Each row below holds a small network's activations on one input, seen along a few directions.
In each table, some parts of the input vary, and every possible input appears once, in random order.
Descriptions start from the smaller parts, as in this example, which fits no table here: ring(8) and (point or (values(2) and line(4)) or line(11)).
Shared parts are said once, and a part with two or three values counts as separate values.
In the rows, zero is written as 128.

Other details of the inputs shift rows strongly along two fixed directions, in all tables alike. That doesn't count.

Rows:
R1: [222  92 139 136 105 191 168 137 146  79  95]
R2: [ 86 191  70 151  89 157 103  60 146 187 132]
R3: [103  75 170  79 134 105 112 189  82  98 144]
R4: [ 99 193  69 169 132 139 129  76 177 206 136]
R5: [ 67 177  84 161 123 114 125  58 167 192 104]
R6: [167 131 173 101 157  77 116 174  75  92 174]
R7: [ 39 157 109 172 112 134 124  56 165 195 112]
R8: [117  92 210  97 155  90 120 161  87  87 171]
R9: [ 48 153 106 164 129 149 133  63 186 202 136]
R10: [185 118 176 138 148 145 177 114 149  40  72]
R11: [ 52 191  82 151 116 120 112  63 164 181 101]
R12: [216  96 146 144 111 178 147 121 114  82  58]
R13: [ 49  97 173  55 144  42  56 199  41 162 209]
R14: [198 109 118 142 128 173 182 156 138  58  77]
R15: [185  88 152  84 143 116 104 178  76 135 176]
R16: [189  87 142 131 130 158 190 146 172  67  75]
R17: [ 88 195  81 156  90 152  90  55 139 192 120]
R18: [ 76 112 136  43 151  26  71 204  53 155 213]
R19: [110  63 160  87 140 109 133 190  93  98 168]
R20: [192 120 127 137 121 171 162 156 130  58  52]
R21: [198  89 145 183 134 171 117 142 162  37  86]
R22: [191  87 146 132 154 162 180 138 160  77  61]
R23: [ 94 193  64 167 110 132 137  84 187 199 152]
R24: [ 45 154 101 162 107 146 142  70 199 193 148]
R25: [ 81 100 125  51 156  29  90 204  63 157 238]
R26: [100 137 139  62 146  31  52 214  30 167 208]
R27: [208  94 125 136 110 195 168 134 127  65  89]
R28: [102 208 105 168 109 142 111  29 156 177 159]
R29: [206 113 137 154 128 157 164 141 129  76  44]
Each input here is: point or (line(4) and (point or ring(6))).
A walk changes only the ring(6) part. It starts at R2 and steps to R17. List the rest of the walk in order.
> R12, R15, R1, R27
A walk changes only the line(4) part. It starts at R24 and steps to R16. List the rest of the walk in order.
> R23, R1
Which other rows does R23 become when the ring(6) part takes its other values? List them by row number.
> R4, R14, R20, R26, R29

Rows:
R30: [ 80 196  87 137 153  72  85 103 134 193 181]
R31: [219  81 144 101 144 152 161 192 117  71 106]
R32: [226  81 148 113 118 158 142 172 104  50 124]
R33: [139 139 118 173 110 183 151  92 187 142 111]
R34: [149 139 103 182 120 187 181  89 183 135  55]
R35: [164 158  94 180  87 194 144  63 161  98  69]
R36: [177  69 176 104 138 133 159 181 103  67  66]
R37: [115 190  99 153 126  96  89  71 141 172 174]
R38: [ 72 173  99 139 122 112 105 106 136 201 133]
R39: [ 99 170  87 127 114 100  93  83 113 220 201]
R40: [ 78 189  63 126 105  86  83 107 111 193 178]
R41: [118 132 108 164 123 158 174  91 174 147  78]
R42: [207  91 129  94 127 124 138 198  93  71 136]
R43: [ 73 171  83 134 123 117  83 104 129 197 210]
R44: [205  73 159 112 138 148 164 202 128  73 103]
R45: [143  96 152  74 155  77  87 185  48 161 215]
R46: [115 154  97 175 109 166 144 105 164 123  74]
R47: [185  93 173  97 136 138 109 175  67  72 109]
R48: [172 128 138  89 154  52  95 182  78 113 177]
R49: [ 65 166 104 158 109 126  90  98 133 177 160]
R50: [172 105 127  74 139  77 115 186  63 144 177]
R51: [170 152  96 159  97 177 148  76 175 138 118]
R52: [ 50 176 117 137 114 104  69 102 113 203 171]
R53: [143 144 130 182 107 198 151  71 173 124  51]
R54: [125 117 159  91 171  36  82 207  76 135 197]
R55: [122 124 105 156 120 183 192  83 215 113  65]
R56: [136 132 105 172 112 183 188  92 208 121  66]
R57: [ 91 102 161  66 142  51  86 204  53 138 171]
R58: [195  68 170 127 132 164 145 188 116  53 117]
R59: [174  42 186 101 147 147 169 157 113  63  99]
R60: [ 41 147  85 127 128 113 128 105 166 170 161]
R61: [198  97 155 102 138 146 136 183  85  57  68]
R62: [ 50 176 107 143 147  59  98 105 147 191 175]
R63: [ 35 168 107 126 155  59 102  96 155 182 174]
R64: [103  87 180  71 142  63  83 184  55 149 191]
R65: [ 70 178  65 127 129 104  95 121 132 200 195]
R66: [217  78 148 107 151 148 163 182  97  79  90]
R67: [ 94 135 117 140 123 156 161  80 174 130  59]
R68: [155 168  89 149 104 159 144  80 151 140  70]
R69: [155  73 194 101 130 125 123 177  81  69 104]
R70: [168  91 169 100 136 121 124 202  81  77  92]
R71: [121 114 128  71 146  64  78 207  45 133 193]
R72: [109 120 123 150 118 175 164  75 198 127 107]
R73: [141 120 152  64 124  67  60 179  34 137 196]
R74: [ 43 151 103 138 118 104  97 106 142 194 204]
R75: [138 125 124 179 106 196 176  75 204 118  81]
R76: [ 90  94 148  76 141  52  91 209  58 130 187]
R77: [103  70 162  76 145  94 110 182  95 105 195]
R78: [ 84 153 110 153 123 126 112  91 140 207 167]
R79: [100 140 117 155 113 177 168  74 182  99  28]
R80: [121 125 127 171 117 170 162  75 170 144  93]
R81: [170  62 181 123 125 147 144 173 100  42  92]
R82: [139 190 153 173 117 185 205  52 172  89  91]
R83: [205  85 192 137 155 132 135 171 118  48 103]
R84: [ 71 184  84 117 131  94  87 105 113 216 163]
R85: [155  54 180 106 132 148 147 164 107  33  91]
R86: [ 54 158 126 145 146  93 105  70 164 161 162]
R87: [158 161 108 155  98 171 132  64 148 138  85]
R88: [139 104 148  90 137  98  82 182  55 112 181]
R89: [103 133 135 162 108 190 156  58 178  96  43]
R90: [ 53 169 126 149 141  72  86  88 143 187 190]
R91: [100 132 103 165 112 178 173  79 188  90  43]
R92: [ 56 169  79 137 124 100  98 131 143 202 192]
R93: [133 107 160  66 148  75  69 182  41 152 197]
R94: [ 51 141  97 124 136 104 138  91 154 195 147]
R95: [215 102 147  99 120 138 136 176  83  56  71]
R96: [166 164 118 192 135 179 146  59 185  99  73]
R97: [ 29 150 123 111 127  95  92  81 130 201 171]
R98: [183 157  78 164  99 186 175  84 193 124  76]
R99: [206  77 163  96 141 143 133 184 101  85 148]
R100: [190 126 194 101 148 127 203 171  98  38 110]
R101: [123 134  97 179 111 186 181  96 200 105  65]
Describe the family of inputs behind these rows.
> values(2) and (point or (line(5) and (point or ring(6))))
The inputs of R48 and R37 match in every part but the values(2) part. If R68 is changed in the same way as R48 into R37, which row does it become?
> R87
The inputs of R95 and R73 match in every part but the values(2) part. If R36 is changed in the same way as R95 into R73, which row does it become?
> R64
Which other rows does R44 become when the ring(6) part takes its other values? List them by row number.
> R34, R38, R46, R70, R92
Which other rows does R49 become when the ring(6) part takes its other values? List them by row number.
> R33, R52, R53, R58, R78

Rows:
R102: [209  86 149 140 110 191 154 121 126  65  39]
R103: [123 170 105 133 133 134 127  91 142 156 101]
R104: [140 158 135 135 135 106  97 120 113 133 189]
R105: [124 149  89 143 128 133 151  89 149 158 125]
R106: [ 91 149 106 163 107 171 151  86 175 165 114]
R107: [138  96 160 111 155 122 139 164 120  74  80]
R108: [134 134 107 118 125 127 103 158 108 154 184]
R109: [128 173 127 172 120 158 139  40 169 142 119]
R110: [124  99 154 115 119 119 107 150  97 128 121]
R111: [221  73 158 109 125 144 111 195  73  60 104]
R112: [162 143 123 114 115 114 106 155  82 105 129]
R113: [128 111 120  87 133  95 120 151 116 166 193]
R114: [ 72 153 117 142 114 133 127  94 140 126  93]
R115: [105 106 137  95 133  89 126 164 128 162 186]
R116: [ 87 125 102 155 120 155 163  89 208 133 106]
R117: [161  93 134 170 135 189 207 115 186  47  32]
R118: [107 138 168 129 140  99 111 115 122 140 171]
R119: [114 125 119 102 130 125 112 139 100 171 181]
R120: [147 131 136  97 120 116 116 141  80 113 120]
R121: [ 97 145 140 112 119  97 106 134 100 145 127]
R122: [136 131 106 103 127  87 106 168 119 161 209]
R123: [ 85 124 167 123 151  94 107 122 122 121 175]
R124: [124 127 148 112 143  98 123 153 108 131 117]
R125: [144 176  95 145 132 133 114 114 143 142 108]
R126: [101 145 108 156 130 131 158 106 158 156 119]
R127: [225  79 143 114 146 123 150 205  95  60 123]
R128: [ 84 117 123 146 115 141 112 101 142 127  98]
R129: [ 72 127 111 145 125 160 140 105 164 143 125]
The inputs of R128 and R111 match in every part but one. If R114 is changed in the same way as R128 into R111, which row does it become?
> R112
Describe the family of inputs behind these rows.
> line(4) and (point or ring(6))
A walk changes only the line(4) part. It starts at R116 and steps to R115. List the rest of the walk in order.
> R113, R122
A walk changes only the ring(6) part. It starts at R124 and steps to R126. List the rest of the walk in order.
> R115, R106, R110, R121
Which other rows does R102 become when the ring(6) part takes its other values? List them by row number.
> R103, R105, R113, R119, R120
